A small network was trained on made-up records. Each row is its average activation on records with the value named, seen along a few directions.
Related values have similar rows: they may be neighbours, one step apart, or belong to one group.
In the rows, 500 means zero.
Strong random noise was added to every row along 3 fixed directions; ignore it. To show where, here is one row again and again, with new noise each time:
[480 442 514 556 420 549 586 443 445 449 508 512 520 537]
[443 521 510 604 279 625 544 331 434 407 463 426 697 568]
[508 283 482 544 439 558 694 509 453 529 556 596 561 645]
[521 348 566 540 517 584 569 498 428 477 636 574 473 502]
[520 240 490 543 453 577 703 522 448 545 594 617 575 657]


Field BOZEF:
parib: [467 697 548 521 433 477 448 376 460 364 369 423 369 352]
ridag: [550 609 459 585 376 588 241 366 533 517 398 335 665 505]
fuli: [477 734 609 401 503 481 319 507 460 476 433 351 496 488]
tos: [494 386 431 470 585 420 561 672 483 533 454 641 510 451]
sego: [349 866 370 556 287 248 576 338 514 342  50 303 359 485]
madok: [429 557 363 454 487 411 599 514 663 562 405 586 494 640]
rimo: [487 697 631 533 643 587 242 422 530 476 726 469 477 245]
meko: [526 487 603 461 711 383 458 519 436 436 614 532 201 260]
tuf: [421 648 409 506 525 312 471 549 503 388 285 470 471 383]
bov: [503 606 548 402 445 543 428 512 565 492 448 344 620 547]
sevin: [565 465 426 416 426 473 597 598 576 602 435 455 626 696]
tizor: [529 344 533 472 644 605 497 559 575 637 788 665 560 496]
lovev: [542 652 443 555 390 594 264 381 504 516 415 305 604 479]
BOZEF is arranged as a line.
List every value one step from bov, in the order listed.
> fuli, sevin
List every value one step from sego, in the order listed.
> parib, meko
List every value one step from tizor, in the order listed.
> madok, rimo
List every value one step from ridag, in the order listed.
> lovev

Field KAT:
meb: [587 393 617 510 580 649 326 546 374 501 687 465 590 427]
derup: [556 416 483 480 428 446 613 579 506 531 349 440 442 607]
faves: [489 416 549 491 646 455 535 609 447 471 648 608 374 378]
zamu: [428 532 576 515 505 583 456 451 458 409 544 524 554 377]
domad: [520 321 545 452 656 469 603 624 464 513 688 680 448 473]
mes: [488 442 558 499 377 551 598 476 476 521 509 457 516 629]
fige: [525 448 522 538 554 493 547 441 478 497 572 524 386 472]
risig: [481 476 506 564 480 558 510 447 446 438 552 553 541 431]
zuf: [468 704 511 569 273 702 272 288 551 457 487 297 906 549]
lemul: [526 719 417 418 579 347 423 537 627 538 371 446 320 423]
teli: [569 309 585 515 744 541 477 560 433 519 786 685 238 330]
bufip: [540 512 524 461 571 465 370 564 522 541 477 479 449 469]
bupid: [531 445 438 409 641 425 559 626 613 640 504 609 419 621]
KAT is arranged as a line.
List every value one step from zuf, in the order listed.
> lemul, bufip
List every value one step from risig, in the order listed.
> faves, teli
List every value one step from derup, in the order listed.
> meb, mes
